Each row below holds a small network's activations on one input, seen along a few directions.
Each table varies a few parts of the input and shows all the possible inputs, shuffled.
Descriptions start from the smaller parts, as in this example, which fits no table here: one of 4 places along a line, together with either a single point or one of 11 places along a line or (one of 2 separate values, together with one of 8 places around a ring).
Shared parts are said once, and a part with two or three values counts as separate values.
(in the rows, 128 means zero)

Other details of the inputs vary at random and push rows far along three fixed directions, the same in every table; ignore that.

A family of inputs:
row 1: [108 107 159 117 158 113 172 120  89 120 154 147]
row 2: [120 163 102 159 130 107  89 125 127 108 162  78]
row 3: [122  95 121 151 114 154 133 140 164 148 101 119]
row 4: [137 117 150  99  98 161 130 139 142 126 120 139]
row 5: [168 134 119 203 174  39 151 130 101 207 182 106]
row 6: [105 165  93 134 127 140  89 116 154  56 123 120]
row 7: [135 100 118 183 136 111 143 141 148 187 131 100]
row 8: [116 107 155 143 155  97 156 123  82 130 129 148]
row 9: [122 157  90 158 138  85  94 134 141 100 153  92]
row 10: [147 115 145 104 144 118 172 120  97 129 128 169]
row 11: [131 101 119 170 125 104 133 147 153 191 138 101]
row 12: [133 126 122  80  91 178 107 147 152 140  85 173]
row 13: [142 125 148 114 142 148 151 113  69 146 137 155]
row 14: [ 74 133 126 111 125 142 109 122 131  33  99 128]
row 15: [108 167  91 124 121 156  78 127 128  78 122  88]
row 16: [145 152 117 179 144  89 138 111 142 172 157 125]
row 17: [152 104 143  97 132 140 160 134 107 130 104 172]
row 18: [107 159 113 130 116 148 106 116 156  55 134  92]
row 19: [135 138 143 104 147 130 156 113  92 145 134 179]
row 20: [136 135 155 107 137 145 159 108  84 146 144 157]
row 21: [106  99 167 104 168  98 157 105  90 129 150 143]
row 22: [142 135 135 143 101 163 126 122 166 152 119 123]
row 23: [123  82 176 108 171  75 164 114  64 171 165 152]
row 24: [153 113 109 118  96 158 116 159 180 149  72 131]
row 25: [127 155  94 156 136 102 109 127 127  99 149  61]
row 26: [106 167  92 131 114 164  95 106 144  76 125  99]
row 27: [116  98 155 115 164 109 154 142  71 125 147 140]
row 28: [160 136 125 171 121 111 141 126 169 211 135 137]
row 29: [ 75 117 142  84 161 102 119 107  89  57 152 125]
row 30: [129 132 146 102 114 147 115 133 112 116 138 137]
row 31: [105 144 124  90 117 152  89 138 118  36 129 109]
row 32: [136 124 121  83  96 180 103 152 146 141  79 171]
row 33: [124  92 168 109 131 130 142 152  99 141  95 163]
row 34: [107 168  89 129 124 159  83 120 127  72 121  91]
row 35: [103 156 129  89 153 107 106 125  79  53 160 151]
row 36: [135 130 113 121  93 142 117 137 160 128 120  98]
row 37: [114  88 163  93 123 141 158 145 116 141 126 160]
row 38: [ 86 154 112 170 138  82 118 116 147 100 140  87]
row 39: [123 100 123 165 148  77 122 120 135 180 148  91]
row 40: [135 146  97 145 129 138 116 121 137 142 114 136]
row 41: [ 93 126 102 166 152  94 111  94 149 104 144  77]
row 42: [154 133 134 171 118 116 147 123 159 186 148 102]
row 43: [131 105 130 168 106 108 122 149 164 192 103 117]
row 44: [102  99 149 107 138 135 134 108 135 113 116 135]
row 45: [ 90 136  97 157 136  92 110 132 142 104 161  77]
row 46: [148 105 159  96 120 155 169 121 105 131 119 153]
row 47: [147 109 138 110 104 168 136 137 162 130  89 169]
row 48: [141 109 138  85  90 167 115 158 164 125  88 167]
row 49: [148 121 152 110 152 119 136 141  81 143 132 172]
row 50: [149 117 122 124  94 146 122 145 156 153 110 105]
row 51: [163 116 114 172 116 128 132 136 171 180 109 130]
row 52: [147 145 110 163 141  77 155 118 147 171 152 111]
row 53: [129 135 135  95  99 171 123 127 130 142 117 144]
row 54: [126 155 103 165 138 105 100 130 128  98 155  67]
row 55: [149 137 105 158 133  70 140 131 138 173 154 109]
row 56: [137 128 142 118 128 158 119 132 105 113 123 134]
row 57: [116 108 138 141  91 155 130 136 189 149  74 137]
row 58: [125 153 101 174 138 111 112 114 131  92 156  74]
row 59: [149 141 117 172 133  72 153 114 127 183 179  82]
row 60: [143 116 160  92 129 139 156 136 123 131 119 179]
row 61: [130 131 124  81  91 179 114 141 158 139  87 175]
row 62: [124 100 120 179 156  88 134 104 137 172 140  96]
row 63: [109 152 108 120 106 139  88 133 150  64 137  88]
row 64: [132 138 167 111 151 120 156 112  75 125 167 149]
row 65: [136 121 134  86  88 193 107 145 135 143  90 148]
row 66: [140 122 131 114 137 135 125 142 118 105 112 150]
row 67: [157 135 101 157 118 133 114 142 155 202 105 131]
row 68: [116 127 129 177 132  68 140 126 139 174 147 108]
row 69: [134 123 147 116 120 155 139 120 121 101 128 134]
row 70: [140 133 104 128  94 179 115 128 181 157  80 154]
row 71: [142 121 131 116 119 162 119 135 137 125  97 166]
row 72: [108 153 141 108 151 135 126 103  74  49 161 132]
row 73: [153 120 170 115 152  99 192 114  73 165 167 143]
row 74: [142 130 148 119 170 105 141 128  63 122 149 166]
row 75: [115  95 164  98 130 147 164 138 122 137 121 159]
row 76: [139 130 118 115  77 181 104 139 167 167  97 128]
row 77: [ 96 181  86 117 123 144  91 116 155  70 120 118]
row 78: [146 111 163  92 120 153 171 122 111 133 122 153]
row 79: [113  86 137 112 131 152 113 129 143 122  89 127]
row 80: [106 153 125  89 157 109 143 110  90  42 145 142]
row 81: [142 118 147  90 136 107 164 132 101 139 138 167]
row 82: [153 109 121 129  86 179 131 136 173 146  83 115]
row 83: [105 161 112  97 169 123 111 118  62  55 140 148]
row 84: [159 134 121 196 150  84 140 122 115 176 170  83]
row 85: [120 165  95 165 127 125  80 129 142  98 142  69]
row 86: [126 157  80 161 147  90 112 125 135  97 137  85]
row 87: [141 126 120 129 100 133 121 144 178 149 113 138]
row 88: [ 81 131 100 138 125 144 110 122 158  59 122  95]
row 89: [127 101 123 172 157  81 124 121 132 179 141  88]
row 90: [149 123 114 132  92 155  95 155 182 165  92 142]
row 91: [133 142 130 135 109 137 116 126 144 141 143 116]
row 92: [131 137 152 104 154  98 145 124  78 125 163 172]
row 93: [156 126 121 164 112 125 141 129 184 182 117 132]
row 94: [115 106 162 128 163  95 154 132  65 120 130 152]
row 95: [116 150  95 127 119 146 101 129 140  60 117  78]
row 96: [137 138 123 121  86 187 119 127 176 164  96 129]
row 97: [148 110 163 110 126 163 144 126  94 136 122 161]
row 98: [115 101 167 109 132 102 149 140  92 142 126 161]
row 99: [110 144 121  82 154 100 121 132  78  49 144 136]
Description of these inputs: one of 9 places around a ring, together with either one of 3 separate values or (one of 2 separate values, together with one of 4 places along a line).
Changing only the place on the ring of 9 turns row 34 into row 76. The same change can be made to row 56. Which row results?
> row 30
Changing only the place on the ring of 9 turns row 11 into row 45. The same change can be made to row 99. Which row results?
> row 55
Changing only the place on the ring of 9 turns row 70 into row 32. The same change can be made to row 47. Which row results?
> row 9
Start at row 52 and move only the place on the line of 4, one step at a time. The first step leads to row 60. Which rows follow, in order?
> row 28, row 77
Which other rows does row 58 become when the place on the ring of 9 takes its other values? List them by row number.
> row 4, row 18, row 31, row 42, row 54, row 63, row 69, row 84
Which other rows does row 40 become when the place on the line of 4 takes its other values? List them by row number.
> row 17, row 51, row 71
Which other rows does row 36 become when the choice among 2 separate values takes its other values? List them by row number.
> row 55
Which other rows does row 29 become when the choice among 3 separate values takes its other values? List them by row number.
> row 37, row 68
